A small network was shown many inputs. Here are its activations along a few directions, one row for each input.
Each table varies a few parts of the input and shows all the possible inputs, shuffled.
Descriptions start from the smaller parts, as in this example, which fits no table here: one of 5 places around a ring, together with either a single point or one of 11 places along a line or (one of 3 separate values, together with one of 4 places along a line).
Shared parts are said once, and a part with two or three values counts as separate values.

Other details of the inputs shift rows strongly along three fixed directions, in all tables alike. That doesn't count.

A family of inputs:
r1: [ -1 -10   0   0   0  14  -2  -2   3   2   9 -15]
r2: [  4   4 -12   9   2   2  12  -7   4  -8  -5  -7]
r3: [ 10   5 -13   2  10   7  19 -15  -7  -8  -1   7]
r4: [ -1  -8   7 -15  26   2  -1  18  -8   2  -4   6]
r5: [  9   7 -11   6   3   5  17 -12  -3  -5   0   4]
r6: [ 3  3 -9  8  5  0 15 -7 -2 -7 -9 -1]
r7: [ 4  3 -1  5  1 -1 11  1 -5 -7 -7  3]
r8: [10  9  0  3 -2  6 10 -1 -7 -7  1  9]
r9: [ 5  4 -4  5  2 -2 14 -1 -4 -5 -8  2]
r10: [-6 -5  4 -2  7 15  2 -3 -1  5  5 -1]
r11: [-14  30  -2  59 -94  13  13   8  50  23  24 -49]
r12: [  2  -4  15 -11  24   6   6  12  -8   4   2   9]
r13: [-4 -3  7 -3 11  8  0  0 -1  7  3  9]
r14: [  0  -4  15 -13  19  -8  -5   2 -11   2   1  19]
r15: [  1 -10  -6  -1  -3   8 -16  10  15   1   7 -36]
r16: [  7  10  12   1 -23   5   4  20  17   7   3  -9]
r17: [ -4 -16   4  -5  15  12   8   7 -10   1  -9 -13]
r18: [-20  -2  11   4 -18  -3  -7   4   0  12   0   2]
r19: [-10 -15   6 -12  18  -3   3  -4 -23   2 -16  17]
r20: [-4 -2 16 -6  4  2  2  4 -6  5  7  6]
r21: [ -5  -5   8   2 -12   8   5   7   4   7   9 -12]
r22: [-5 -9  4  0 -2 10  4 -4 -4  3  3 -9]
r23: [  5   3  -2   1   3  -3   3   4  -5 -11  -4   5]
r24: [  0   3  13  -5   0  -6   5  15   0   1 -13   9]
r25: [ 5  3 -9  9  0 -4 12 -3  2 -5 -8 -4]
r26: [-55  15  -8  11 -44 -60 -63 -72 -13  11 -18  72]
r27: [-10  -6  12  -5   4   0  -1  14  -5   7  -2   7]
r28: [ -5  -7   4  -9  25  14   2   4 -11   3  -8  -2]
r29: [ 62  -3 -52 -39  12 -50 -85   4  47 -39  41 -35]
r30: [15  6 -8  0  8  2 13 -4 -9 -5 -1  6]
Each input here is: one of 2 separate values, together with either a single point or one of 6 places along a line or one of 8 places around a ring.
Q: Changing only the choice among 2 separate values turns r1 into r15. The same change can be made to r11. Which row results?
A: r25
Q: Which other rows does r21 become when the place on the ring of 8 takes its other values? List them by row number.
A: r1, r10, r12, r13, r14, r20, r22
Q: Which other rows does r15 become when the place on the ring of 8 takes its other values? List them by row number.
A: r4, r17, r18, r19, r26, r27, r28

A family of inputs:
r31: [ 5  0 -7 -2  4 -5  1  0  7 -5 -1 -7]
r32: [-24   2   1   4  13 -21   7 -42 -40  -1 -29  63]
r33: [ 3 -1  3 -5  2 -3 -6  9  7  3 11 -7]
r34: [ 2  1 -4 -2  7 -1 -5 -1  3 -5 -3  1]
r35: [ 3  1  0 -5  6 -1 -9  3 -2  0 -4  1]
r36: [ 4 -6  4 -6  2 -3 -7  7  5  1  3 -2]
r37: [12 -2 -3 -4 -2 -1 -1  0  3 -7  3 -3]
r38: [ 1 -3 -1 -6  1 -2 -7 10  1 -1  4 -2]
r39: [-11   4  27  22  -3  41  62  12 -24  10 -10   4]
r40: [  9   0 -10  -3   1  -5   1  -1   5  -4  -1  -4]
r41: [  8   2 -10   0   3  -4   1   0   3  -5   4  -5]
r42: [ 5  3 -9  0  4 -1 -3 -2  6 -3  1 -2]
r43: [ 9  2 -5  2  0 -1  1  1  3 -5  8 -7]
r44: [-21   1   1  -3   8 -22  -2 -35 -30  -4 -26  49]
r45: [ 2 -3  3 -6  5 -5 -6  6  1  2  6  2]
r46: [-1 -2 -1 -7  4  1 -8  6  1  0  1  2]
r47: [  5  -1   0  -6   0  -4  -7   9   3  -2  -2 -11]
r48: [ 2 -5  0 -8  0 -3 -7  9  2 -2 -1 -5]
r49: [11 -1 -7 -4  4 -4  0 -4  0 -4 -1  0]
r50: [ 3 -1 -3  1  5 -4 -4  3  3 -7  0 -3]
r51: [ -1 -11  -3  -5   4   0  -7  -2   1   0   3 -11]
r52: [-14  -5  25  16   8  56  57  20 -16  18  -9 -16]
r53: [10  5 -6 -1  0  3 -1 -3  4 -3  6 -5]
r54: [ 3 -3  5 -6  1 -3 -7  8  9  1  6 -9]
r55: [ 5  0  0 -2  0 -3 -9 10  3 -1  2 -9]
r56: [-47  27  14  48 -91 -10 -17 -19  32  31  13  -3]
r57: [  9   4 -11  -2   3   1  -1  -2   4  -3   2  -4]
r58: [-5 -8 -1  0  3  2 -6 -5 -3  0  3 -6]
r59: [11  3 -4 -4  0  3 -3 -2  3 -6  7 -2]
r60: [ 2 -2  3 -7  6  0 -8  4  4  3  5  2]
Q: What is each input in this table made of?
A: one of 3 separate values, together with either a single point or one of 9 places along a line
Q: Changing only the choice among 3 separate values turns r56 into r33. The same change can be made to r42. Which row results?
A: r32
Q: Which other rows agree with r54 in the choice among 3 separate values? List them by row number.
A: r31, r36, r37, r40, r44, r47, r48, r49, r51

A family of inputs:
r61: [-31  11  32  23 -18  30  38  17  -7  29  -8   7]
r62: [ 38 -13 -10 -38  46  -7 -10   2 -16 -23  11   9]
r63: [-39   9  -3  19 -40 -50 -34 -38  -7   8 -22  38]
r64: [ 25 -11 -10 -28  32 -12  -4  14  -5 -19 -12  -7]
r65: [ -7 -11   9  10   2  33  22  12   7   9   5 -34]
r66: [-14   5  22   9  -3   3  24   9 -13  14 -15  21]
r67: [ 34  -4  -8 -26  19 -16 -18   6   1 -22   9   6]
r68: [ 33 -14 -16 -27  30  -9  -9   5  -9 -22  -5  -9]
r69: [-34  -1 -13  16 -38 -39 -35 -60 -10   2  -5  37]
r70: [ 18  33 -24  34 -55  -1 -23  21  75   0  45 -63]
r71: [-31  -3  22  22  -1  39  39   8 -17  19 -19  -2]
r72: [ 14 -11   1 -25  34   8   5  -4 -19  -6   7  13]
r73: [ 31 -20 -21 -27  36  -7  -9   1 -12 -23   4  -9]
r74: [-28   0  25  22   2  39  49  25 -15  18 -22 -10]
r75: [ 20  20 -33  23 -42   2 -18  14  68  -3  29 -68]
r76: [-26   7  -3   1 -24 -34 -46 -54  -5   9   5  47]
r77: [-23   4  28   8   5  32  31   5 -18  21  -8  19]
r78: [ 20  -1   3 -16  15 -12  -2  16   4 -11   1   6]
Q: What is each input in this table made of?
A: one of 2 separate values, together with either a single point or one of 8 places around a ring
Q: Changing only the choice among 2 separate values turns r73 into r62. The same change can be made to r64. Which row results?
A: r78
Q: Which other rows does r75 become when the choice among 2 separate values takes its other values? List them by row number.
A: r70

A family of inputs:
r79: [ -2   5 -19  -4   5 -21 -15 -31 -13  -9 -15  27]
r80: [  2   6 -17 -15 -10 -58 -54 -30   8 -12   3  36]
r81: [-16  -8  19   4  -6  12  14   9 -18  12  -8   6]
r82: [-16  -1  10  12   3  14  21  -3 -10  10  -3   5]
r83: [ 82 -25 -20 -66  77  -3 -22  63  20 -39  26 -52]
r84: [-5 10 13 11 -1  8 26  4 -6  7 -8 13]
r85: [  1   6   6  13  -7  13  28  -3 -14   0  -8   9]
r86: [  0   7 -24 -10   0 -53 -47 -40  -2 -14  -1  43]
r87: [-7 -6 -2  4 10 19 16 -5 -9  3 -8 -9]
r88: [  0   6 -11  -9 -22 -52 -45 -27   5  -8   3  31]
r89: [-12  -1   7  12   0  17  22  -9 -12   8  -4   2]
r90: [-20  10  -7  43 -78  12  -9  -4  44  15  24 -52]
r91: [ 10  -4  -3  -1  -1  13  -4  17  15  -3  13 -34]
r92: [ -2   4  -2  14  -6  15  31 -10 -12   1 -11   4]
r93: [  1   1  -5  -9   6 -20 -14  -9  -2  -6 -11  18]
r94: [ 15 -10   2 -17  34  11   3  18   3  -3   7 -17]
r95: [ -3   9   8  12  -4  13  24   1 -13   3 -11   8]
r96: [ -7   9  10  12  -2  10  24   6  -9   4 -10  12]
r97: [-17  -3  17   7   1  12  18   3 -11  13  -4   7]
r98: [ 10 -15   0 -18  31  12   1  19   2  -3   0 -20]
r99: [ -5   1   3  -1  -9 -13  -2  -8  -7   0 -13  17]
r100: [-18  -1  13  10   1  15  17   2 -11   8  -7   6]
r101: [-10 -11  11  -1   4  13  12   6 -12   8  -9  -4]
r102: [ 27  -2   1 -19  31   5   4  29   5 -12   2 -13]
r103: [ -4  14  -8  42 -97   5 -30  20  74  12  47 -83]
r104: [-20  -3   4  12   4  18  19  -5 -10  10 -10   1]
r105: [ -1   5  -7  -4   8 -14  -8 -12  -5  -4 -13  18]
r106: [ 32 -19  -5 -34  42   6 -13  37   9 -14  14 -31]
r107: [-14   2  19   2   0  26  11  -1  -9  18   1  13]
r108: [ 10  18  -7   4 -49 -14 -45  15  52   6  39 -30]
r109: [ 20   0  -5 -19  10 -17 -19  17  11 -13   7  -3]
r110: [ -4   3 -12  -1  11 -14  -4 -20 -12  -5 -14  26]
r111: [  4   8 -31 -13  -5 -60 -58 -51  -1 -18  -1  42]
r112: [  9 -12  -2 -14  31  14   2  15   2  -2  -1 -20]
r113: [  2   7   3  14  -6  12  33  -8 -12   1  -3   9]
r114: [ -8  -4   6  12  -3  18  26 -13 -13   5  -1   3]
r115: [-15  -6  18   6  -3  11  18   3 -15  13  -4   5]
r116: [-17   0  17   7   0  14  16   5 -11  10  -9   6]
Q: Changing only one part turns r114 into r113. The same change can be made to r104. Which row results?
A: r110
Q: What is each input in this table made of?
A: one of 2 separate values, together with either a single point or (one of 3 separate values, together with one of 6 places along a line)
Q: Which other rows does r97 become when the choice among 3 separate values takes its other values? List them by row number.
A: r98, r106
Q: Which other rows does r112 become when the choice among 2 separate values takes its other values? List them by row number.
A: r105
